Each row below holds a small network's activations on one input, seen along a few directions.
Each table varies a few parts of the input and shows all the possible inputs, shuffled.
A made-up example of a description, with smaller parts first: ring(8) and (point or line(9) or (values(2) and line(6))).
Shared parts are said once, and a part with two or three values counts as separate values.
(in the rows, 100 means zero)

Other details of the inputs vary at random and push rows far along two fixed directions, the same in every table; ignore that.

Rows:
r1: 101; 114; 118; 93; 86; 101; 112; 118; 85; 128; 160
r2: 71; 47; 114; 115; 107; 56; 130; 96; 85; 52; 39
r3: 103; 78; 121; 113; 88; 100; 38; 132; 106; 86; 71
r4: 97; 119; 101; 100; 103; 102; 171; 85; 87; 120; 164
r5: 123; 99; 76; 111; 101; 121; 64; 108; 112; 71; 53
r6: 78; 103; 115; 129; 98; 80; 165; 82; 83; 136; 135
r7: 121; 112; 106; 93; 104; 150; 64; 113; 150; 106; 99
r8: 112; 130; 83; 83; 91; 71; 83; 101; 95; 133; 158
r9: 55; 42; 128; 85; 93; 69; 141; 96; 98; 76; 41
r10: 79; 103; 103; 116; 125; 96; 156; 87; 72; 120; 150
r11: 65; 44; 132; 78; 81; 58; 148; 93; 99; 58; 33
r12: 114; 134; 99; 119; 89; 159; 34; 114; 161; 112; 96
r13: 85; 110; 99; 70; 98; 39; 137; 96; 58; 132; 150
r14: 107; 113; 89; 106; 102; 90; 172; 67; 71; 117; 149
r15: 76; 42; 103; 112; 94; 57; 131; 102; 82; 53; 35
r16: 73; 38; 118; 89; 115; 63; 141; 99; 85; 53; 44
r17: 116; 106; 77; 90; 91; 81; 16; 133; 112; 94; 77
r18: 105; 120; 92; 73; 114; 80; 86; 112; 82; 140; 149
r19: 98; 120; 115; 112; 107; 122; 83; 120; 86; 145; 175
r20: 136; 135; 80; 119; 119; 146; 49; 102; 125; 90; 91
r21: 49; 36; 130; 100; 102; 59; 138; 91; 81; 70; 38
r22: 136; 121; 64; 111; 106; 130; 53; 93; 114; 82; 66
r23: 138; 139; 74; 115; 124; 142; 43; 87; 120; 91; 80
r24: 107; 116; 104; 109; 78; 108; 142; 85; 115; 129; 151
r25: 132; 123; 87; 82; 105; 140; 75; 103; 125; 74; 83
r26: 127; 140; 73; 102; 103; 114; 130; 63; 88; 119; 143
r27: 95; 95; 95; 114; 74; 122; 66; 113; 136; 93; 62
r28: 97; 131; 86; 111; 136; 104; 152; 62; 54; 134; 147
r29: 114; 92; 105; 116; 78; 111; 41; 142; 109; 98; 93
r30: 115; 118; 87; 91; 104; 88; 15; 125; 113; 108; 94
r31: 36; 44; 131; 97; 96; 65; 135; 90; 84; 77; 41
r32: 83; 115; 98; 110; 130; 97; 160; 74; 53; 120; 141
r33: 80; 44; 108; 83; 123; 62; 141; 88; 69; 56; 32
r34: 118; 91; 88; 82; 128; 114; 77; 88; 106; 69; 44
r35: 125; 147; 79; 89; 112; 125; 129; 71; 85; 122; 141
r36: 105; 81; 101; 115; 79; 111; 70; 114; 132; 82; 47
r37: 92; 124; 91; 87; 115; 77; 79; 107; 76; 137; 149
r38: 83; 84; 126; 99; 102; 77; 145; 112; 55; 139; 157
r39: 122; 132; 85; 112; 93; 126; 125; 89; 115; 122; 168
r40: 117; 119; 98; 95; 66; 146; 50; 108; 169; 92; 87
r41: 120; 95; 112; 94; 68; 109; 41; 129; 125; 83; 96
r42: 95; 104; 112; 79; 73; 129; 77; 110; 145; 84; 69
Each input here is: ring(6) and (values(2) or line(5)).
The inputs of r32 and r33 match in every part but the ring(6) part. If r10 is changed in the same way as r32 into r33, which row does it become? -> r16
The inputs of r23 and r22 match in every part but the ring(6) part. If r12 is changed in the same way as r23 into r22, which row does it become? -> r27
Which other rows agree with r14 in the ring(6) part? List them by row number. -> r8, r24, r26, r39, r40, r41
Which other rows does r29 become when the values(2) part takes its other values? List them by row number. -> r17
Which other rows does r3 become when the values(2) part takes its other values? List them by row number. -> r30
Which other rows does r11 become when the line(5) part takes its other values? List them by row number. -> r4, r25, r35, r42

Rows:
r43: 94; 96; 101; 102; 102; 99; 134; 92; 95; 107; 109
r44: 85; 79; 103; 99; 99; 75; 145; 81; 84; 85; 81
r45: 126; 108; 89; 94; 101; 128; 16; 122; 133; 75; 60
r46: 109; 101; 94; 106; 103; 116; 90; 95; 111; 85; 79
r47: 112; 111; 92; 90; 98; 104; 73; 105; 110; 99; 97
r48: 80; 67; 109; 88; 101; 63; 117; 97; 78; 79; 73
r49: 117; 115; 90; 98; 102; 124; 93; 93; 117; 87; 92
r50: 72; 77; 110; 105; 109; 59; 141; 89; 64; 103; 95
r51: 102; 122; 93; 97; 101; 99; 115; 92; 88; 128; 145
r52: 124; 146; 83; 98; 99; 125; 76; 102; 110; 132; 147
r53: 112; 87; 94; 90; 99; 104; 40; 117; 119; 68; 48
r54: 115; 102; 94; 92; 93; 129; 55; 105; 140; 77; 61
r55: 115; 116; 89; 111; 110; 126; 94; 90; 109; 95; 97
r56: 71; 55; 119; 103; 88; 54; 116; 106; 79; 82; 67
r57: 98; 122; 102; 111; 107; 111; 147; 88; 86; 137; 155
r58: 109; 97; 93; 95; 99; 111; 90; 92; 113; 71; 64
r59: 112; 125; 97; 112; 104; 139; 85; 100; 118; 116; 118
r60: 83; 77; 104; 106; 103; 85; 127; 91; 90; 88; 74
r61: 103; 120; 92; 105; 101; 105; 140; 79; 93; 119; 134
r62: 112; 102; 93; 99; 104; 115; 93; 95; 114; 79; 78
r63: 115; 143; 86; 101; 106; 117; 102; 96; 99; 138; 165
r64: 97; 116; 103; 107; 103; 108; 145; 90; 90; 132; 148
r65: 132; 143; 92; 112; 93; 166; 21; 123; 155; 115; 122
r66: 119; 106; 91; 89; 99; 110; 46; 114; 123; 83; 77
r67: 124; 142; 90; 102; 104; 137; 78; 103; 116; 132; 156
r68: 84; 99; 111; 111; 94; 74; 141; 99; 71; 136; 148
r69: 99; 116; 105; 108; 91; 111; 120; 103; 102; 132; 150
r70: 79; 61; 117; 94; 85; 62; 108; 110; 93; 81; 72
r71: 95; 100; 100; 106; 105; 102; 127; 92; 98; 107; 108
r72: 80; 69; 111; 100; 103; 71; 114; 99; 79; 86; 73
r73: 129; 137; 82; 92; 96; 130; 46; 112; 123; 111; 116
r74: 125; 141; 88; 105; 109; 142; 55; 113; 121; 123; 138
r75: 94; 78; 106; 88; 95; 91; 76; 106; 108; 72; 57
r76: 87; 106; 108; 104; 85; 96; 124; 98; 99; 121; 129
r77: 86; 102; 109; 104; 104; 93; 163; 82; 76; 128; 139
r78: 117; 125; 89; 95; 104; 118; 75; 106; 113; 112; 127
r79: 109; 99; 102; 95; 96; 124; 69; 106; 128; 79; 69
r80: 104; 125; 91; 119; 112; 111; 141; 79; 87; 129; 146
r81: 78; 71; 114; 104; 100; 83; 133; 92; 84; 86; 71
r82: 99; 116; 95; 105; 108; 96; 121; 96; 80; 127; 144
r83: 80; 77; 114; 103; 89; 84; 110; 106; 97; 90; 82
r84: 81; 65; 108; 88; 101; 55; 118; 98; 75; 80; 67
r85: 89; 71; 113; 98; 89; 92; 81; 114; 116; 73; 57
r86: 124; 104; 96; 87; 99; 137; 20; 123; 141; 71; 65
r87: 97; 90; 98; 106; 107; 99; 121; 87; 89; 83; 80
r88: 110; 117; 92; 96; 102; 100; 98; 99; 93; 121; 131
r89: 87; 60; 115; 94; 84; 78; 72; 121; 108; 67; 46
r90: 78; 75; 110; 97; 105; 64; 131; 96; 71; 94; 89
r91: 82; 71; 107; 95; 96; 78; 128; 89; 96; 80; 64
r92: 90; 72; 105; 94; 99; 81; 121; 89; 97; 67; 56
r93: 93; 106; 106; 102; 86; 89; 116; 105; 93; 123; 136
r94: 95; 101; 102; 97; 104; 87; 112; 99; 90; 108; 114
r95: 77; 72; 110; 103; 105; 70; 120; 95; 77; 90; 79
r96: 121; 124; 86; 104; 106; 119; 61; 107; 107; 113; 114
r97: 100; 129; 97; 102; 104; 98; 131; 91; 83; 141; 161
r98: 83; 83; 109; 93; 100; 71; 120; 98; 83; 94; 90
r99: 97; 105; 108; 103; 88; 91; 118; 106; 91; 125; 139
r100: 98; 90; 107; 103; 90; 111; 67; 117; 122; 86; 78
r101: 100; 87; 104; 89; 101; 95; 73; 111; 107; 77; 69
r102: 92; 86; 104; 98; 98; 94; 116; 94; 105; 88; 78
r103: 130; 116; 87; 96; 102; 136; 8; 121; 139; 80; 66
r104: 91; 74; 102; 96; 104; 81; 76; 105; 97; 70; 51
r105: 113; 110; 91; 106; 104; 123; 92; 95; 114; 94; 94
r106: 110; 121; 89; 105; 107; 105; 99; 99; 85; 129; 137
r107: 98; 99; 97; 98; 105; 80; 115; 97; 76; 114; 117
r108: 119; 112; 90; 102; 105; 129; 75; 100; 126; 87; 88
r109: 106; 114; 95; 106; 105; 107; 137; 83; 91; 117; 132
r110: 81; 101; 112; 110; 93; 71; 158; 96; 66; 144; 160
r111: 101; 77; 100; 84; 94; 82; 68; 108; 104; 70; 49
r112: 88; 85; 104; 96; 105; 75; 115; 98; 81; 96; 93
r113: 75; 63; 113; 98; 102; 65; 118; 99; 76; 79; 66
r114: 98; 114; 105; 105; 90; 111; 107; 105; 110; 122; 136
r115: 129; 140; 92; 99; 96; 160; 58; 104; 141; 115; 121
r116: 115; 116; 89; 95; 103; 106; 82; 105; 98; 112; 120
r117: 130; 134; 83; 99; 102; 135; 44; 117; 120; 112; 118
r118: 100; 104; 105; 99; 86; 110; 84; 110; 121; 102; 103
r119: 88; 98; 99; 104; 108; 82; 123; 95; 73; 112; 120
r120: 86; 90; 102; 109; 104; 90; 138; 90; 88; 103; 99
r121: 82; 85; 103; 112; 106; 82; 141; 86; 84; 102; 93
r122: 83; 84; 109; 101; 107; 74; 129; 96; 76; 102; 105
r123: 110; 118; 90; 104; 106; 116; 133; 85; 91; 111; 131
r124: 94; 76; 107; 88; 96; 90; 76; 107; 108; 71; 56
r125: 98; 88; 101; 101; 104; 96; 117; 89; 95; 77; 73
r126: 91; 82; 101; 93; 104; 73; 103; 102; 84; 88; 80
r127: 95; 83; 101; 102; 105; 93; 125; 88; 88; 77; 69
r128: 94; 82; 106; 96; 103; 85; 87; 106; 97; 82; 71
r129: 113; 144; 93; 116; 107; 141; 117; 93; 105; 144; 165
r130: 104; 83; 109; 89; 79; 99; 50; 125; 127; 75; 63
What do these inputs look like to the network? -> line(8) and (values(2) or line(4) or line(5))
The inputs of r71 and r54 match in every part but the line(8) part. If r125 is changed in the same way as r71 into r54, which row does it become? -> r58
The inputs of r83 and r85 match in every part but the line(8) part. If r113 is changed in the same way as r83 into r85, which row does it become? -> r122
The inputs of r115 and r77 match in every part but the line(8) part. If r76 is changed in the same way as r115 into r77, which row does it become? -> r69
Which other rows agree with r98 in the line(8) part? List them by row number. -> r44, r47, r49, r63, r79, r91, r111, r118, r124, r130
Which other rows does r51 become when the line(5) part takes its other values? List them by row number. -> r52, r73, r75, r97
Which other rows does r92 become when the line(4) part takes its other values? List them by row number. -> r62, r64, r102
Which other rows does r110 become when the line(8) part takes its other values? List them by row number. -> r56, r68, r70, r89, r93, r99, r130
Which other rows agree with r56 in the line(8) part? List them by row number. -> r50, r55, r59, r65, r80, r95, r96, r103, r104, r121

Rows:
r131: 109; 132; 98; 112; 103; 118; 109; 102; 93; 145; 171
r132: 97; 101; 97; 102; 104; 85; 121; 92; 78; 110; 114
r133: 86; 93; 104; 109; 107; 77; 129; 93; 73; 114; 117
r134: 96; 89; 101; 99; 105; 93; 82; 107; 98; 90; 82
r135: 114; 133; 88; 115; 110; 137; 135; 81; 103; 119; 135
r136: 118; 121; 97; 103; 90; 132; 54; 118; 132; 110; 115
r137: 90; 65; 110; 82; 90; 81; 77; 108; 110; 58; 38
r138: 95; 103; 98; 99; 101; 79; 144; 87; 77; 117; 131
r139: 77; 73; 105; 106; 108; 80; 168; 72; 77; 81; 71
r140: 110; 94; 96; 85; 97; 104; 65; 108; 119; 75; 64
r141: 121; 126; 97; 102; 100; 137; 44; 119; 130; 110; 115
r142: 125; 127; 84; 97; 104; 131; 51; 108; 122; 103; 102
r143: 85; 61; 115; 92; 86; 82; 72; 116; 112; 65; 39
r144: 78; 81; 110; 96; 94; 63; 150; 88; 75; 104; 107
The inputs of r142 and r132 match in every part but one. If r140 is changed in the same way as r142 into r132, which row does it become? -> r138
What do these inputs look like to the network? -> values(2) and (point or ring(6))
Which other rows does r143 become when the values(2) part takes its other values? List them by row number. -> r136
